A small network was shown many inputs. Here are its activations along a few directions, one row for each input.
Each table varies a few parts of the input and shows all the possible inputs, shuffled.
A made-up example of a description, with smaller parts first: line(4) and (point or ring(9) or (values(2) and ring(5))).
Shared parts are said once, and a part with two or three values counts as separate values.
(in the rows, 128 means zero)

Other details of the inputs vary at random and push rows far along two fixed directions, the same in every table; ignore that.

Rows:
x1: [130 155 132 117  98  84 104 121 141 118 200 167 130]
x2: [129  74 121 128 161 191 156 135 123 159  25  90 113]
x3: [130 188 112 120  76  65 133 114 138 101 193 144 141]
x4: [ 74  70 141 152  93 125  91 125  70 101 130 106  94]
x5: [118  69 166 138 189 201 126 148 120 154  51  86 124]
x6: [122 200 117 140  77  73 128 124 141  93 205 139 148]
x7: [117 203 106 142  79  79 129 111 132 102 206 144 148]
x8: [ 77  75 127 152  91 132  83 118  69 116 122 110  92]
x9: [135 157 138 129  98  77 105 112 137 113 199 172 130]
x10: [ 80  65 133 154 109 122  93 136  81  87 129 116  84]
x11: [ 88  66 113 180  82 114 132 135  89  92 119 112  82]
x12: [171 186 152  97 187 152 135 120 168 177 130 143 174]
x13: [183 164 124  92 177 132 171 144 181 148  99 140 148]
x14: [192 153 146  73 195 154 138 133 171 160 114 146 159]
x15: [184 157 124  95 164 138 176 143 188 164 104 145 149]
x16: [118  69 140 133 180 201 122 130 103 173  43 104 128]
x17: [167 184 110 102 158 142 160 115 168 167 109 144 173]
x18: [ 90  70 103 158  90 123 123 139  82  78 125  96  87]
Each input here is: values(2) and (line(4) or ring(5)).
The inputs of x11 and x9 match in every part but the values(2) part. If x3 is changed in the same way as x11 into x9, which row does it become?
Answer: x4
Change only the ring(5) part in x2. List by row number the other rows that result.
Answer: x3, x6, x7, x17

Rows:
x19: [ 94  47  68 152  47 127 153 124  51  39  83  36  89]
x20: [128 197 134 161 189  89 167 160 156 102 158 150 150]
x21: [ 38  62  60 135 112 181  85 135  88 113 105 107  84]
x22: [ 63  80  46 158  44  86  41 107  60 130 170 154  87]
x23: [161 200 203 113 185 145 100  88 149 163 120 126 178]
x24: [120 136 167 152 128 142 123 189 165 114 190 105 160]
x25: [173 111 192 148 186 206 154 146 185 176 136 114 138]
x26: [111 212 186 103 174 108 101 126 131 123 160 101 189]
x27: [147 141 143 170 149 206 203 119 140 180  29  74 140]
x28: [142  42  51 102 190 216 121 120  70 120  68  86 123]
x29: [ 71 106 155 117  50  51  32 117  41 113 148 126  71]
x30: [156  89 146 108  92 100 110 162 168 160 173 144 103]
x31: [ 92 163 163  66 119 100  70 123 127 101 134 122 118]
x32: [148 126 129 102 208 141 168 170 201 117  51 163 110]
x33: [145 216 123 132 144 137 200 142 180 153  98  79 199]
x34: [179 227  96  83  56  53 168 125 174 177 142 153 146]
x35: [ 92 133  95 147 202 211 129 144 106 170 102  97 162]
x36: [226 172 128  51 136 105 154 134 164  96 246 141 143]
x37: [ 88  46 127 178  62 157 184  96  77 154  38  95  97]
x38: [ 54 126  80 219  74 144  64  89  52 111 200 132 112]
x39: [ 73  64 124 212  62  46 120  96  88  74 163 193  85]
x40: [171 138 156 182 217 160 169 130 173 143  72 158 133]
x41: [165 206 192  76 108  66  87  68 145 160 170 202 193]
x42: [126 189  77 132  55  69  84  52 122 150 246 224 175]
x43: [168 154 112 122 148  44 141 135 173 143 134 199  98]
x44: [147  63 158  71 192 177 102 127  50  90  46  62 109]
x45: [108  29 159 107 144 210 134 203 161 129  81  90  81]
x46: [182  97 185 105 141 158 162 128 178 197 154 169 139]
x47: [149 122  82 144 112  46 131 134  85   9 186 158  95]
x48: [121 145 103  91 112 160 184 151 186 136  38  79 132]
What do these inputs look like to the network?
Answer: values(5) and (point or ring(5))
The inputs of x46 and x42 match in every part but the values(5) part. If x45 is changed in the same way as x46 into x42, which row does it become?
Answer: x21
List by row number the other rows that have the values(5) part in common with x31.
Answer: x23, x26, x29, x41, x44
Change only the ring(5) part in x40. List by row number the other rows that result.
Answer: x20, x32, x39, x43
Change only the values(5) part in x36. List by row number the other rows that result.
Answer: x19, x28, x44, x47

Rows:
x49: [162 160 102  94 139 109 129 114 128  93 145 149 153]
x50: [170 135 125 117 113  99 154 110 137 137 156 164 152]
x51: [129 164 125 135 112 113 139 112 169 147 142 179 133]
x52: [191 110 118 102 184 164 154 123 128 166  47 117 131]
x53: [ 77 117 100 153 126 115 107 135 105  86 113 133 112]
x54: [101  73 137 139  83 111 131 155 122 118 137 119 102]
x55: [149 191 138 123 120  94 129 111 135 135 134 111 148]
x56: [ 81 105 199 144 115 136  56 117  61 121 140 117 120]
x57: [131  99 173 109 228 184  91 126 140 200  57 157 137]
x58: [132 178  97 107 104 144 128 109 147 150 157 132 153]
x59: [106  84 137 140 110 115 126 161 119  91 149 111  80]
x60: [ 98 102 114 117 110 110 114 155 106  93 135  99  84]
x61: [160 114 135 129 206 207 169 153 153 165  91 107 142]
x62: [ 77 110 100 152  99 104 119 126 100 131 109 134 115]
x63: [120  95 170 143 132 180 156 121 135 147  62  99 124]
x64: [142 164 117 134 143 140 135 138 155 110 181 140 163]
x65: [131 166 124 141 149 106 134 136 164 108 149 174 145]
x66: [170 143 123 116 141 111 143 118 143  92 161 162 149]
x67: [115  90 100 129  89 110 126 112  76 114 118 123 119]
x68: [ 87 108  93 146  92 140 120 130  92 133 137  99 133]
x69: [123  85 128  92 129 173 136 145 142 150  59 101 101]
x70: [ 86 127 135 144 114 121 114 126  94  74 116  89 127]
x71: [ 91 100 157 168  86 113 138 124 101 117 127 103 128]
x72: [ 96 112 158 168 114 118 135 130  97  90 138  97 107]
x73: [ 83  93 121 176 100 108 132 132 113 130 122 147 112]
x74: [110  57 149 124 133 125  57  85  72 120 151 138 109]
x75: [126  81 121 153 118 118 136 120  88  86 145 129  96]
x76: [136 192 139 109 137 101 138 117 132 116 144 112 148]
x77: [131 188 138 103  99 115 133  96 146 135 131 122 152]
x78: [159 165 118 150 125 127 135 130 150 149 176 134 146]
x79: [180  90 140 106 164 187 170 114 152 164  60 141 131]
x80: [170  68 134 146 160 159 153 127 115 145  71 119 109]
x81: [106 105 114 128 144 169 137 123 134 160  47 130 112]
x82: [141 155 118  80 104  93 133 144 154 143 145 134 141]
x83: [159 164 117  95 117  90 121 143 154 137 146 126 121]
x84: [173 109 119  82 162 184 157 110 138 165  46 128 135]
x85: [141 136 175  73 144 109  62 131 145 153 179 157 133]
x86: [112 112 158 180  99 113 128 126 102 112 126  97 110]
x87: [134 179  95 111 141 136 122 132 141 111 164 126 166]
x88: [131 181 139 109 109  96 141 111 135 141 133 118 167]
x89: [142 163 117  81 133 104 121 152 160  99 150 132 137]
x90: [140 176 161 132 137 111 142 127 153  96 154 130 161]
x91: [140 163 118 131 104 148 139 115 162 150 173 145 151]
x92: [130  90 133 171 167 152 144 143 137 159  62 131 104]
x93: [134 168 125 142 150  99 143 132 156 127 155 169 128]
x94: [ 95 119 100 165 113 103 108 126 102 126 107 127  97]
x95: [135 160 151 109 153 152  65 115 122 164 197 154 161]
x96: [127 182 104 119 149  96 131 126 143 128 139 155 132]
x97: [150 148 139 103 133 107 133 159 175  96 166 145 133]
x98: [119  99 100 129 118 116 123 116  75  89 128 117 101]
x99: [140 156 118 136 114 129 147 129 151 156 176 141 166]
x100: [119  83 136 154  94 107 118 156 121 111 139 111  80]
x101: [ 91 119  93 147 118 142 116 134  88 106 150  94 114]
x102: [ 99  80 136 134  72 129 123 140 133 112 135 123  86]
x103: [165 129 111 118 188 194 148 141 143 186  65  93 145]
What do these inputs look like to the network?
Answer: values(5) and (point or (values(2) and line(5)))
The inputs of x63 and x102 match in every part but the values(5) part. If x86 is changed in the same way as x63 into x102, which row does it become?
Answer: x100
The inputs of x78 and x92 match in every part but the values(5) part. If x68 is changed in the same way as x78 into x92, which row does it become?
Answer: x62
Start at x77 and move only the line(5) part, one step at a time. The first step leads to x88. Which rows follow, in order?
Answer: x55, x76, x70
Change only the values(5) part in x98. List by row number the other rows that result.
Answer: x60, x76, x96, x101
